A small network was shown many inputs. Here are its activations along a few directions, one row for each input.
Each table varies a few parts of the input and shows all the possible inputs, shuffled.
Descriptions start from the smaller parts, as in this example, which fits no table here: ring(8) and (point or line(9) or (values(2) and line(6))).
Shared parts are said once, and a part with two or three values counts as separate values.

Rows:
row 1: [ 40  15  -2 -22   0   5   3 -31  37 -25  21  30  22]
row 2: [ -9  -4   3  13  12  -1  -8 -14  -5   9  10 -13   6]
row 3: [ 45  16  -4 -25  -3   5   8  -7  29 -26  23  33  34]
row 4: [ 33  23  10 -16   3 -17   4 -18  48 -25  19  22  24]
row 5: [ 38  23  11 -17  -1 -16   9  -7  44 -24  17  22  30]
row 6: [ 29  28   2  -9  16 -14   7 -27  38 -24  16  34  17]
row 7: [  2  -7   9  12   1   4  -1   3 -10   9   4 -17  10]
row 8: [-15  -2  -1   2   6  18  -7  27 -32  10 -19 -18 -10]
row 9: [ -5  -2  11   6   8  17  -5  11 -19  10 -11 -17   1]
row 10: [-25   0  -3   6  16  15 -14   1 -21  13 -14 -16 -17]
row 11: [ 41  25   8 -10   5  -9  15  -8  34 -23  12  30  23]
row 12: [  2  -7   5   9   2   2  -2  13 -16   7   6 -14  13]
row 13: [-27 -16  -3   2 -11  11   3  21 -31  17 -26 -18 -31]
row 14: [ -9  -2  11   8  13  17  -9   2 -15  10  -8 -17  -4]
row 15: [ 45  15  -1 -23  -4   6   7 -20  33 -24  19  30  29]
row 16: [-55 -17 -23  10 -21  -8  -4   5 -31  19 -24  -9 -50]
row 17: [ -2  -7   9  13   5   3  -5  -6  -6   9   7 -17   5]
row 18: [-16   0   5   8  19  13 -13  -5 -15  10  -5 -13  -3]
row 19: [ 36  26   7  -9   9 -10  11 -19  37 -24  14  30  17]
row 20: [ 42  26   5 -12   6 -10  16   4  30 -26  15  34  28]
row 21: [ 38  24   8 -19   0 -17   9   5  41 -26  21  26  35]
row 22: [-14  -2   3   4   5  20  -7  17 -26  12 -21 -21 -13]
row 23: [  0 -24  -2  14  -7 -17   0   7  -3  10  15  -8  15]
row 24: [-18  -2   3   6   9  19 -11   8 -22  13 -18 -20 -18]
row 25: [ 32  17  -8 -22   7   1   0 -38  37 -25  23  34  22]
row 26: [-46 -20 -22   5 -32  -5   2  32 -43  15 -30 -12 -44]
row 27: [-10 -20  -4  18   2 -18  -4 -20  10  10  19  -7  10]
row 28: [-32 -15  -3   4  -6  11  -1  12 -27  18 -23 -17 -35]
row 29: [ 25  25   4 -16  10 -22   1 -26  49 -25  22  26  23]
row 30: [  2 -23   2  16  -8 -14   2  -3   4  11  13 -11  12]
row 31: [-44 -20 -18   7 -32  -3   3  22 -36  18 -31 -14 -47]
row 32: [ -3 -23   2  18  -4 -14  -1 -13   9  10  16 -11   8]
row 33: [-38 -13  -9   5   0   6  -5   5 -26  18 -19 -14 -34]
row 34: [-29 -16  -7   0 -10  10   2  32 -38  14 -25 -16 -28]
row 35: [-48 -19 -18   9 -28  -4  -1  12 -32  19 -28 -13 -52]
row 36: [ -6  -2   8   4  10  15  -6  21 -25   7  -9 -14   4]
- What do these inputs look like to the network? => line(4) and (values(3) or line(6))
- Changing only the line(4) part turns row 27 into row 32. The same change can be made to row 2. Which row results? => row 17
- Which other rows agree with row 5 in the line(4) part? List them by row number. => row 7, row 9, row 11, row 13, row 15, row 22, row 30, row 31

Rows:
row 37: [  2  -5  -8 -11 -29 -11  12   2  11  -6  -6  11 -16]
row 38: [-25 -11  -5  12   9  -5 -12 -17  -5  12   2 -12 -10]
row 39: [-21 -18   4  19  -6 -18  -2   1  -4  15   3 -20  -6]
row 40: [ -1  26  -9 -21   1  -1   1  -2  10 -17  -9  22 -13]
row 41: [-11  -9  15  12   3  15  -4  21 -25  17 -16 -30  -6]
row 42: [  6  14 -10 -12  -5  -7  10  13   1 -14  -4  26  -3]
row 43: [ 37   4  17  -4  20   6 -10  -5  20  -9  34  -5  58]
row 44: [ 49  19  24   5  28  -3   4 -35  44 -16  30  13  43]
row 45: [ -7 -11   6  14  11  22  -5  18 -35  15 -10 -22   0]
row 46: [  3  17  -3 -13 -11 -13  10  15  12 -14 -11  17 -10]
row 47: [ -3   3 -15 -16 -18   2   2 -15  10  -8  -6  17 -19]
row 48: [  4  -7 -17  -9 -23  -5  12   0   1  -6   0  18  -9]
row 49: [-15  -2   8   4  19  30 -13   5 -27  15 -15 -23 -11]
row 50: [-18 -20  -6  21   0 -12  -4  -2 -13  15   9 -11   1]
- What do these inputs look like to the network? => values(2) or (values(3) and line(4))

Rows:
row 51: [-31  -7 -24 -28   1  31 -29   6 -27   6 -16 -15 -18]
row 52: [ -6  18   9  29  31 -10   6  -5   1   3 -13   9 -14]
row 53: [ 21  20  -4 -31 -33 -23  16  23  31 -27  -3  31  -3]
row 54: [  3   1  -1  10 -14 -10  25  44 -22   2 -12  -2  -6]
row 55: [ 15 -21   4  18 -16  13  20 -14 -11  16  -7  -9 -21]
row 56: [ 11  21 -31 -40 -13  12   1 -18  16 -28   3  48  -6]
row 57: [ -1 -19  -2   9  12 -23  -1 -10  10   2  33   3  29]
row 58: [ 27   3   1 -20 -36   6  19 -33  44 -13   1  21 -12]
row 59: [ 16   1   3  14  -5  -9  20  43 -13  -2 -14   9   8]
row 60: [-18  18   5  25  23 -12  10  -3  -8   6 -12  -1 -30]
row 61: [-13  -1   8   1 -23  -5  10  42 -24   3 -20 -12  -5]
row 62: [ 34  19  24 -13   4  -1  -7  36  13 -12  12 -10  41]
row 63: [-34  17  15  15  13  -7  -5  -4 -11   8 -20 -12 -28]
row 64: [-44 -29 -16  -3 -14 -14 -27   3  -1  18   7 -28  -6]
row 65: [ 41  -1  25   0   1  26  -4 -26  25  -4  15 -22  32]
row 66: [ 11  38  28   1  39  -3 -17 -16  26  -6   7 -12  24]
row 67: [-13 -28   8  -8 -23  25 -13  -7   1  19 -18 -38 -26]
row 68: [ 29 -16  23   4   3  19  15 -22  13   4   5  -7  10]
row 69: [  2  36   0 -16   4 -26   6 -23  45 -30  -8  29 -24]
row 70: [  7   0 -23   5  16  22  -1   0 -30  -3  -4  27   1]
row 71: [-44  12   8  -3  14   0 -24   2   3  13 -26 -30 -32]
row 72: [ 26 -20   9  24  -7  14  15 -16  -2  11  -9   1  -5]
row 73: [ -5 -22 -15  31   2 -27   2  -4  -4   8  20  10  14]
row 74: [ 10   4  -9 -15  26  27  -3  -6 -15  -6  10  21  17]
row 75: [  2   0 -25 -18 -26 -45   4 -23  38 -16  20  29   9]
row 76: [ 12  -6   1   5  11 -17 -21 -13  22  -7  42 -11  50]
row 77: [-21  -3 -18  -9  -1  25 -11   0 -42   2 -10   4 -13]
row 78: [ 21  18  -6 -20  25  34 -23  -8  -1 -10  20   7  39]
row 79: [ -1  23  24   7  40  -8   3 -12  15  -1  -1   2   2]
row 80: [-23  -6   3 -18 -20   2  -9  48  -9   5 -25 -30 -10]
row 81: [-34 -24 -10  16 -16 -21  -8  -3 -15  14  14 -10  -1]
row 82: [-17 -23 -20  25  -7 -28   6  -2 -13  14  22   0  -2]
row 83: [ -2 -23  13   9 -25  18   5 -15 -13  16 -14 -20 -20]
row 84: [ -4  -1 -27   0   8  20   4   1 -39   1  -2  15 -14]
row 85: [20  4 19 -8  5 -6 15 37  1 -6  2  3 21]
- What do these inputs look like to the network? => values(5) and (point or line(6))
- Changing only the values(5) part turns row 55 into row 60. The same change can be made to row 65. Which row results? => row 66
- Start at row 64 and move only the line(6) part, one step at a time. The first step leads to row 81. Which rows follow, in order? => row 82, row 73, row 57, row 76
- Which other rows agree with row 51 in the values(5) part? List them by row number. => row 56, row 70, row 74, row 77, row 78, row 84

Rows:
row 86: [ 16   6  -4  -2  -8   7  19  14  -6  -6 -15  15 -14]
row 87: [  4   0   3 -17   0  31 -10   3  -9   0 -12  -7   2]
row 88: [ -7 -15 -10   2 -23   3  -8 -18   0   6   3  -9  -7]
row 89: [-15   2   6  11 -14 -19  -2  -8  13   4  -6 -13 -15]
row 90: [-14  -2 -18 -14 -21 -20   6  14   0  -7   3  17  -7]
row 91: [ 41   7   7 -17   4   8  -3 -30  38 -17  30  15  37]
row 92: [ -6  -9 -14 -21 -24   5   2 -13   4  -5  -2  10 -16]
row 93: [ -9   8  22   7  11   7  -7  10  -5   9  -7 -29  -1]
row 94: [ -8  -3   3   5   5   2 -10  25 -23   7   5 -20  15]
row 95: [ 13   3  11   3   2  18  11  17 -16   0 -17   2  -2]
row 96: [ -5  16 -14  -6  14   7   0  -1  -7  -7 -10  18 -16]
row 97: [ 29  21   3   1  29  -7  -1 -30  30 -19  29  26  32]
row 98: [ -1  -8   6  -3   2  29 -13  -1 -18  11   1 -26   7]
row 99: [ -4  17  18  -7   9   8  -4  14   3  -2 -20  -9  -7]
row 100: [-18  -2 -13  18   1  -9  -6 -19  -8   6   2   2 -12]
row 101: [  7   3 -12 -23 -10  21  -3   0   2  -7  -9   7 -11]
row 102: [-18   6 -18  -4   1  -8   4 -14  -5  -4  -2  22 -21]
row 103: [-14   9   0 -12 -15 -18   7  -3  16  -7 -11   6 -24]
row 104: [-24 -18  -5  20  20  -3  -8 -12 -15  18   4 -11  -7]
row 105: [  1 -12  -2  21 -20  -9  12  -3  -6   7  -3  -1 -10]
row 106: [ -5 -29   5  25   0  -3  10   3 -12  19  -1 -13  -5]
row 107: [ 34  22  21  -7  13 -17   1 -20  49 -19  20  11  29]
row 108: [-21 -16  12  14   6 -12  -4  -1   7  16  -4 -25 -10]
row 109: [-12   5   5  13  26  15 -11  -1 -26  11   0 -15   2]
row 110: [ -3   6  -1 -10   2   5  -6  30 -15  -4  -7   0  10]
row 111: [ 51  10  14   2   7  -7  19 -16  31 -15  23  23  34]
row 112: [ -7  14   1   0  23  17  -8   3 -18  -1 -12   4  -3]
row 113: [-20 -27  -7  12   0 -16  -7  14 -11  15   9 -15   7]
row 114: [-14  -9 -13   8 -20 -22  -5   8  -5   3   7  -3   2]
row 115: [-14 -32  -3   5  -3   9 -10 -12  -6  18   5 -21  -2]
row 116: [ 32  12   2 -10   7 -20   2  -5  34 -21  33  19  48]
row 117: [  2  -5  -7  -1 -21  -8  23   1  -3  -4  -7  18 -19]
row 118: [  8  -6  15  17   5  16   8  13 -25  11  -4 -18   3]
row 119: [ -1  20   3 -13  -1  -3   3  10  13  -8 -19   3 -19]
row 120: [ -1   8 -16 -16  -8  -5   2  27  -3 -10  -4  14  -2]
- What do these inputs look like to the network? => values(5) and (point or ring(6))
- Changing only the values(5) part turns row 93 into row 94. The same change can be made to row 107. Which row results? => row 116
- Start at row 98 and move only the ring(6) part, one step at a time. The first step leads to row 87. Which rows follow, in order? => row 101, row 92, row 88, row 115
- Which other rows agree with row 95 in the values(5) part? List them by row number. => row 86, row 105, row 106, row 111, row 117, row 118

Rows:
row 121: [ 24  17  37  -6   2  12   9  -1  21  -6 -10  -8   3]
row 122: [ 15  29  12   1  34   5 -12 -14   9  -8   9  -5  21]
row 123: [ -3  12 -16 -25   7 -15   2 -25  26 -17   6  30  -7]
row 124: [ 34  -5   6   1  -2  16   1 -27  17  -4  22   3  31]
row 125: [-26 -21  -4  28  -7 -23   9  16 -20  21   3 -14 -13]
row 126: [ 19   9  12 -11 -14  -2   8 -10  40 -10  -9   4 -11]
row 127: [ 37   9  24   2   6  12   1 -13  16  -3   6 -16  21]
row 128: [  8  -4 -14 -17 -17 -36  15   4  27 -16  15  25  10]
row 129: [-33 -32   9  20 -17  -3 -14 -18  -5  27  -9 -43 -20]
row 130: [-53 -15  -3  19  10  -8 -27 -19 -12  22  -7 -32 -21]
row 131: [ 10  13   4  -6  -9 -31   8  20  33 -14   3  11   6]
row 132: [-17 -23   4  23 -12   3  10  -9 -13  24  -6 -21 -29]
row 133: [-20  -4 -18 -18 -30   0  -5  42 -28  -3 -12  -5 -11]
row 134: [ -8  11  -8  18  17  -1  10  -8 -18  -2 -14  20 -23]
row 135: [ 12  -7   3  19 -10   6  23  -7 -12   3 -16  10 -21]
row 136: [  3  -4  -5  24  -4 -20  23  18 -18  -1  -6  17  -6]
row 137: [-10  -2 -16  -6 -22  -4   9  40 -25   1 -19  10 -12]
row 138: [-36  -6  -8  23  16  -3  -3 -11 -21  20  -5 -11 -30]
row 139: [ 17  -8  -6 -22 -22  -8  15 -24  34 -12   4  19  -6]
row 140: [  7   9 -20 -13  11   0 -13 -34  14 -14  26  31  13]
row 141: [ 15  21  29   0   8 -16   9  28  15  -9   2  -1  21]
row 142: [ 19  -6 -18  -6 -12 -18   1  -7  14 -13  34  26  30]
row 143: [25 -1 -1  6  4 -9  2 -1 11 -8 33 10 47]
row 144: [-32  12 -22 -24  -6  19 -15  15 -28  -4 -21  -1 -28]
row 145: [ -2  -5  -8 -12 -27  21  11  15 -18   5 -29   4 -27]
row 146: [-42 -30   1  24 -13 -30 -16   9 -12  24   1 -36  -4]
row 147: [  1 -24   7   9  20  17  -9  36 -31  16   5 -25  28]
row 148: [-22  14 -19 -13   1  15  -2  13 -25   0 -27  14 -30]
row 149: [-12  -6 -10 -23 -34  26  -2  16 -21   0 -22 -11 -26]
row 150: [ 13  14  -4  -1  27   9 -13 -28  10  -9  24  14  30]
row 151: [  4  37  26  -7  30   5  -4  -3  14 -11  -8   4   3]
row 152: [ 28 -11 -10 -10 -18   8   1 -33  20 -10  24  20  15]
row 153: [-11  -9   4   5  42  35 -20   9 -32  15  -2 -20  11]
row 154: [ 27  14  16   7  12 -14   1  15  10  -7  17  -9  38]
row 155: [ -2  30   1 -13  14  -9  -5 -11  33 -16  -7  16 -13]
row 156: [ 11 -28  15   5  13  41  -7   9 -25  20  -4 -31  11]
- What do these inputs look like to the network? => values(3) and (point or line(5) or ring(6))
- Changing only the values(3) part turns row 142 into row 140. The same change can be made to row 133. Which row results? => row 144
- Which other rows agree with row 121 in the values(3) part? List them by row number. => row 124, row 126, row 127, row 129, row 132, row 135, row 139, row 145, row 149, row 152, row 156
- Change only the values(3) part in row 147. List by row number the other rows that result. => row 153, row 156
- Change only the line(5) part in row 134. List by row number the other rows that result. => row 130, row 138, row 144, row 148
